Each row below holds a small network's activations on one input, seen along a few directions.
In each table, some parts of the input vary, and every possible input appears once, in random order.
A made-up example of a description, with smaller parts first: one of 6 places along a line, together with either a single point or one of 9 places around a ring or (one of 2 separate values, together with one of 5 places around a ring).
Shared parts are said once, and a part with two or three values counts as separate values.

Other details of the inputs shift rows strongly along two fixed directions, in all tables alike. That doesn't count.

Table:
R1: [-6  9 39 10 27 29 71 25 30 48  8]
R2: [ 5 14 22 12 25  9 37 -6 36 13 34]
R3: [ 6 16 21 42 17 13 57 11 25 29 37]
R4: [ 30   1  -9  39  -5 -19 -18 -12  -8 -19 -12]
R5: [-10   7  19   5   6  36  47  12  21  39  33]
R6: [-41   0 -18 -78   1 -12  56  41  10  -3   0]
R7: [ 15  -8  10  10  -1  -8 -43 -22  -3  -5 -10]
R8: [ 10  -2  11  16 -18  12 -37 -12 -18  11 -15]
R9: [ 40   8  -2  38  -2   5 -34 -21  -1 -16 -18]
R10: [-32  -9 -12 -52 -19 -36  48  24  -1 -14  36]
R11: [-13 -14 -38 -74 -37 -40 -44   0 -35 -58 -15]
R12: [-38  -7 -17 -84   4 -12  55  38   4 -13   6]
R13: [ 8  2 21 14 14 18 51  5 38 18 35]
R14: [-40   4 -33 -78   8  -7  34  16   9 -17  34]
R15: [13 -2 36 49 10  5 58  6 28 41 35]
R16: [ 14  -2  13  52 -19  -3 -33  -9 -24  23 -17]
R17: [ 23  11  -7  19  -1  13 -32 -12  -5 -16 -11]
R18: [-29 -10 -52 -76 -19 -25 -54   0 -37 -46 -16]
R19: [ 22  -2   4  26   5  -2 -45 -25   5  -8 -13]
R20: [ 31  -8  -4  48  -9 -14 -29 -12  -9 -11 -16]
R21: [-12  -9   1  31  17  11 -30 -16  -4  -5 -34]
R22: [ 20   8 -14  20  -4  20 -33 -12 -10  -4 -14]
R23: [ 19   4 -19  44  -9   4 -31  -9 -21  -1 -16]
R24: [ 19   2  27  28  -5  -1 -57 -27 -12   7 -16]
R25: [-30 -16 -27 -90 -14 -27  45  21   9 -32  33]
R26: [ 11  -1  -8  43 -16   5 -35  -6 -25  11 -16]
R27: [  7   3   5  11  -1   8 -29   3 -11   8 -49]
R28: [-14   8  42   8  15  22  38   0  22  50  37]
R29: [ 15  -4  13  11   3   6 -16   4 -14  11 -41]
R30: [-17   1 -53 -68  -9 -33 -47  -3 -24 -65 -11]
R31: [-23  -2  29  23  36  22  49  -2  25  23  12]
Each input here is: either one of 2 separate values or one of 5 places along a line or (one of 3 separate values, together with one of 8 places around a ring).
Which other rows belong to the same alternative as R1? List them by row number.
Answer: R6, R12, R27, R29
Change only the choice among 3 separate values in R20. List by row number the other rows that result.
Answer: R13, R19
Change only the choice among 3 separate values in R5. List by row number the other rows that result.
Answer: R18, R26

Table:
R32: [ 26  14  66  77   7  52 -20 -23  12  72 -13]
R33: [-20  12  32  -9  42  34  66  18  44  38   9]
R34: [  4 -11 -63 -32 -19 -43 -45   2 -33 -63 -39]
R35: [ -2  -7 -58 -22 -37 -29 -56  -6 -48 -50 -13]
R36: [ 39  15  28 110  18  43   0 -14  18  39  -4]
R37: [ -1   8  -9   3   4  25 -65 -20 -26   2 -33]
R38: [ -56   -3  -31 -112   19   13   60   30   19  -19   23]
R39: [ 27 -11 -11  22 -19 -30 -32  -3 -27 -21 -41]
R40: [-29  -1  51 -11  17  17  66  17  26  51  24]
R41: [ 16 -18  -6  29 -32 -35 -39  -1 -32  -9 -21]
R42: [ 55   8 -15  41  -2 -32 -69 -62  19 -65  47]
R43: [ -4   5  23  17 -10   4  71  23  20  39  55]
R44: [ -55  -12   -9 -112   13  -19   61   38   10  -16    6]
What do these inputs look like to the network?
Answer: either a single point or (one of 2 separate values, together with one of 6 places around a ring)
Change only the choice among 2 separate values in R44. List by row number the other rows that result.
Answer: R39
Change only the choice among 2 separate values in R34. List by row number the other rows that result.
Answer: R33

Table:
R45: [-46  -5 -11 -62   9   4  37  21   4   4  16]
R46: [-32   1 -18 -54   8  -7  13  15  -4 -16  -3]
R47: [ 17   1  25  40  -8  -1   2 -11   5  18  24]
R48: [-8  3 15  8 21 -5 98 16 49 21 65]
R49: [-22 -10 -31 -68 -14 -24  -4  21 -18 -33 -24]
R50: [ 21  -6   8  42  -7 -19 -16 -13  -5  -1   2]
R51: [-21  -1  24 -45  25   5  62   6  40   8  43]
R52: [  9   7  23  30   9  27 -28 -10   3  26 -26]
R53: [-32 -15 -30 -61 -15 -16  15  26 -20 -17 -12]
R54: [ -4   0   8  21   5  21 -25  -7 -12  19 -22]
R55: [ 24   3 -29   7  -9 -10 -42 -13 -12 -34  -5]
R56: [ 21   1   1  25 -22  -4 -43 -22 -16  -5   7]
R57: [-34  -5 -33 -80  -3 -17 -11  13 -13 -33 -16]
R58: [ 30   7 -14  22 -18  -8 -45 -19 -13 -11  -3]
R59: [ 17  12  24  59  20  18  46 -11  39  21  39]
R60: [  9 -10  -5  10 -17  -3 -49  -4 -33  -5 -51]
R61: [ 17   6  24  43   7  12  -5   1  -6  21 -31]
R62: [ 23  15  19  54  19  26  33 -11  33  17  37]
R63: [ 12  -5   0   7 -10   2 -38   0 -19   0 -43]
What do these inputs look like to the network?
Answer: either a single point or one of 8 places around a ring or (one of 2 separate values, together with one of 5 places along a line)
Which of the alternatives is R51?
Answer: a single point
A walk changes only the place on the line of 5. It starts at R61 and steps to R49. List the rest of the walk in order.
Answer: R63, R60, R53
Change only the choice among 2 separate values in R54. List by row number the other rows that result.
Answer: R53

Table:
R64: [-48 -16 -28 -81  -3  -9  -3   9   3 -27  21]
R65: [ -5  -3  48  17  20 -18   4  -3   5  32   1]
R66: [ -3  -3   9  21  23  18   7 -17  29   4  10]
R67: [ -4 -11   7  12  14  25   0 -22  16  16   9]
R68: [  6  24 -17  52  19  12  26  -7  25   9  31]
R69: [-41 -23 -10 -76 -19 -42   3  19  -2 -24  -1]
R70: [  2  23  40   0  10  14  -9 -15  12  20   6]
R71: [-25   8  -9   8  28  36  19  20  -9  22 -37]
R72: [42 24 -2 32 17  9 18  0 18 12 21]
R73: [ 24   6   6  48   9 -20  36  12  15   9   8]
R74: [ 17 -10  16  46  -9  -8  40  10   5   9   9]
R75: [  31  -34  -10   17  -28  -26 -101  -34  -42  -37  -71]
R76: [ 0  6 -2 45  2 22 26 -6 11 11 29]
R77: [  3  -8  27  28 -24  -1  28  20   0  43  13]
R78: [-19  -3 -10 -78  -1  -1  18   1  11 -24  16]
R79: [-22 -27 -19 -70 -10 -42  27   8  -2 -53  -2]
R80: [  0  10  -9  22  27   9   1 -19  33 -11   4]
R81: [ -7  -7 -32 -75 -24 -12  29  20 -12 -17  24]
R82: [-17  -1   7  10  12   5  26  30 -14  18 -61]
R83: [ 13   4  23  27  26 -17  22  -5  30  -8  -4]
R84: [ 12 -17   6  21 -25  -8  18   7 -10   9   1]
R85: [25  8 -5 11 -7 10 13  0  6 -4 11]
R86: [ 19  -2  -6  37 -30 -43 -88 -10 -56 -10 -45]
R87: [-37 -20 -45 -64 -11  -7  38  21  -8 -20  43]
R88: [   7    1  -24   35  -16   -9 -100  -25  -62  -19  -27]
R89: [18 -1 16 -3 13 15 -2 -6 18 -9  0]
R90: [  9  29  13   5 -13   7  -8  -1 -16  16  17]
R91: [ 9 10 35 -5  6 25 -9 -8 18 22  2]
R92: [-18   8  28  17  25  16  -4 -23   9  31  21]
R93: [-26   0 -42 -91 -37 -15   2  26 -13 -25  20]
R94: [  22    4  -34   -7   -7   12  -92    3  -51  -24 -106]
R95: [-12   4   9  27 -15  30  15   0   7  37  33]
R96: [25 18 15 13 28 15  0 -6 27 -9  6]
Changing only one part turns R93 into R95. The same change can be made to R94. Which row results?
Answer: R71
What do these inputs look like to the network?
Answer: one of 3 separate values, together with either a single point or (one of 2 separate values, together with one of 5 places along a line)
Change only the choice among 2 separate values in R83. List by row number the other rows that result.
Answer: R73
Change only the place on the line of 5 in R73. List by row number the other rows that result.
Answer: R74, R77, R84, R86
